These are the activations of a small neural network, seen along a few directions. Each row is one input.
In each table, some parts of the input vary, and every possible input appears once, in random order.
A made-up example of a description, with smaller parts first: ring(5) and (point or (values(2) and line(4)) or line(11)).
Shared parts are said once, and a part with two or three values counts as separate values.
(in the rows, 128 means zero)

Other details of the inputs shift rows strongly along two fixed directions, in all tables alike. That doesn't count.

Table:
x1: [150 120 114  67 169 147 133 111 125 110 145 106]
x2: [147 123 105  83 171 151 144 118 112 110 131  99]
x3: [150 117 116  75 180 146 129 121 129 105 151 114]
x4: [100 137 171 185  84 135 111 151 141 135 106 131]
x5: [125 138 137 180  72 106 122 139 138 156 108 149]
x6: [114 128 153 187  75 110 112 139 141 142  94 138]
x7: [129 146 137 195  78 126 118 133 111 152  90 145]
x8: [149 123  87  90 175 133 141 111 109 111 146 113]
x9: [152 114 110  76 175 147 135 119 125 110 162 112]
x10: [ 91 160  78  98 104 114 131 137 106 141 127 179]
x11: [ 70 161  89 104 128 139 127 158  99 133 108 161]
x12: [112 143 160 164  66 146 119 144 114 149 124 137]
x13: [134 104 119  71 171 135 141 121 143  98 135  90]
x14: [169 134  81  94 173 131 147  97 114 111 131 119]
x15: [ 69 148  91 104 119 138 137 169  95 133 120 156]
x16: [167 115  88  83 165 123 132  95 124 121 149 121]
x17: [116 148 160 181  77 127 104 140 121 142 115 154]
x18: [ 54 134 106  87 105 123 135 166 120 128 118 141]
x19: [151 125 103  78 174 149 130 109 124 115 162 116]
x20: [115 144 156 178  85 111 114 150 142 139 111 147]
x21: [135 108 109  84 178 115 131 119 144  96 139 107]
x22: [ 97 135 160 177  81 135 118 151 136 139 117 132]
x23: [214 106 171 191 118 132 136  82 155 120 138  81]
x24: [ 90 162  83  97 110 113 125 138 110 135 117 181]
x25: [150 116 114  70 172 132 143 122 145 108 139  99]
x26: [150 110 109  80 177 132 145 130 146 108 156 106]
x27: [113 139 171 182  83 130 119 165 144 140 110 139]
x28: [ 71 157 101  94 122 134 114 154 112 133 123 170]
x29: [128 140 147 188  75 106 115 139 144 152  97 149]
x30: [ 85 148  83  98 113 109 116 142 111 140 109 177]
x31: [217 112 182 186 125 146 116  85 138 124 156  89]
x32: [ 78  47 186  68 227  90 118  77 127 144 164 130]
x33: [ 43  75 250 175 132  87  91 111 126 173 122 162]
x34: [129 156 141 179  75 109 125 137 141 146 104 155]
x35: [ 70 155 100  97 125 119 124 165 132 133 116 163]
x36: [171 125  85  85 167 113 152 101 144 116 149 119]
x37: [127 144 126 188  75 126 124 133 104 156 102 144]
x38: [110 144 155 183  90 148 122 158 111 138 104 137]
x39: [ 69 133  83 101 108  98 128 151 123 135 109 159]
x40: [213 109 181 189 126 130 126  97 159 124 149  84]
x41: [136 106 105  83 171 117 136 117 140 101 150 105]
x42: [ 89 163  66 110 108 118 143 141  92 140 114 171]
x43: [132 101 119  79 182 134 137 131 147  94 139  99]
x44: [211 118 173 197 133 169 131  93 128 128 143  77]
x45: [210 105 188 178 119 148 137 103 156 127 145  68]
x46: [209 112 183 188 130 150 128 100 161 128 149  81]
x47: [ 75 155  87 107 124 119 126 156  97 129 109 162]
x48: [210 111 178 186 121 168 139  95 124 128 138  65]
x49: [153 116  95  85 171 115 143 102 145 101 134 112]
x50: [ 54 130 107  96 116 122 131 176 125 123 123 149]
Description of these inputs: values(2) and (point or (line(4) and line(6))).
Changing only the values(2) part turns x45 into x25. The same change can be made to x26. Which row results? -> x27
Changing only the values(2) part turns x21 into x41. The same change can be made to x43. Which row results? -> x50
Change only the line(6) part in x15. List by row number the other rows that result. -> x8, x37, x42, x44, x48
Change only the line(6) part in x31. List by row number the other rows that result. -> x9, x10, x12, x16, x19
